Each row below holds a small network's activations on one record, seen along a few directions.
Here are examples, each followed by its value of one field, F.
Other fields move the rows too, some of them a lot.
(in the rows, 500 means zero)
Strong random noise was added to every row along 6 fixed directions; ignore it. To show where, here is one row again and again, with new noise each time:
[386 571 443 320 331 334 569 725 289 483 705 750 663 639 702 781 731 468
 297 579 345 506 407 393 556]
[494 438 515 522 588 528 425 730 456 502 695 587 554 672 610 616 578 385
 580 519 405 534 617 614 643]
[571 513 613 643 676 462 455 514 441 438 551 565 448 376 507 545 425 551
 498 322 699 521 464 586 527]
[497 692 526 586 596 429 477 432 449 386 486 431 622 467 441 349 381 570
 587 215 691 489 374 529 374]
[559 372 750 580 605 546 463 679 480 617 488 713 409 415 674 794 507 568
 328 478 638 485 510 502 616]
[443 590 514 494 453 390 524 530 415 481 614 664 600 535 647 552 635 573
 503 451 474 412 454 416 543]
[319 587 530 359 399 539 472 829 476 592 474 510 807 858 654 606 538 399
 502 441 373 467 485 460 470]
[643 439 567 633 709 650 366 580 578 501 661 454 499 604 518 428 465 452
 707 487 517 551 657 666 584]

[537 533 382 479 551 407 504 533 406 343 626 514 436 622 520 477 598 361
 529 570 339 636 538 544 616] => f8
[808 442 774 707 733 672 403 368 651 586 403 528 281 335 588 431 427 687
 519 501 702 515 553 470 534] => f4
[710 525 477 467 509 469 522 367 479 448 598 557 320 485 582 459 648 545
 427 734 394 624 519 393 561] => f11
[644 413 509 351 477 723 467 589 602 584 383 270 510 613 386 523 367 401
 355 710 451 723 496 517 363] => f12
[655 393 436 497 460 590 490 402 565 543 813 570 451 528 546 467 691 522
 630 796 325 488 682 513 617] => f3
[555 523 535 646 696 463 449 503 446 392 576 487 444 403 439 474 404 471
 589 309 649 530 510 661 519] => f10
[493 428 561 514 528 540 498 579 512 539 483 524 468 509 537 599 507 451
 477 529 485 496 550 536 552] => f7
[548 408 491 571 581 525 477 415 513 493 530 459 376 327 364 481 407 513
 503 477 627 529 538 606 500] => f5

Which value of F does each new row have?
[669 519 374 448 451 645 487 347 589 491 721 353 603 474 325 357 455 568
 568 632 513 558 506 565 341] => f5
[207 532 495 327 214 389 619 599 469 654 288 640 605 568 645 660 617 541
 347 517 371 325 420 275 499] => f5
[479 299 744 536 531 715 456 652 679 753 261 494 420 562 626 646 458 477
 479 599 493 416 647 482 584] => f7
[392 632 445 549 538 311 538 437 398 331 429 458 503 491 469 392 476 447
 571 315 518 495 420 496 497] => f12
[507 598 426 498 569 501 468 472 516 413 470 301 527 645 407 299 424 401
 640 455 467 607 522 561 446] => f11
[418 505 467 593 493 346 561 322 447 423 491 583 424 249 459 485 507 591
 518 380 593 357 439 482 514] => f7
[619 713 322 354 333 293 609 346 256 301 831 652 612 358 451 542 642 616
 261 536 542 594 260 396 353] => f3
[645 506 474 302 392 563 527 589 426 524 570 476 527 547 466 650 511 451
 220 700 469 708 419 455 378] => f3
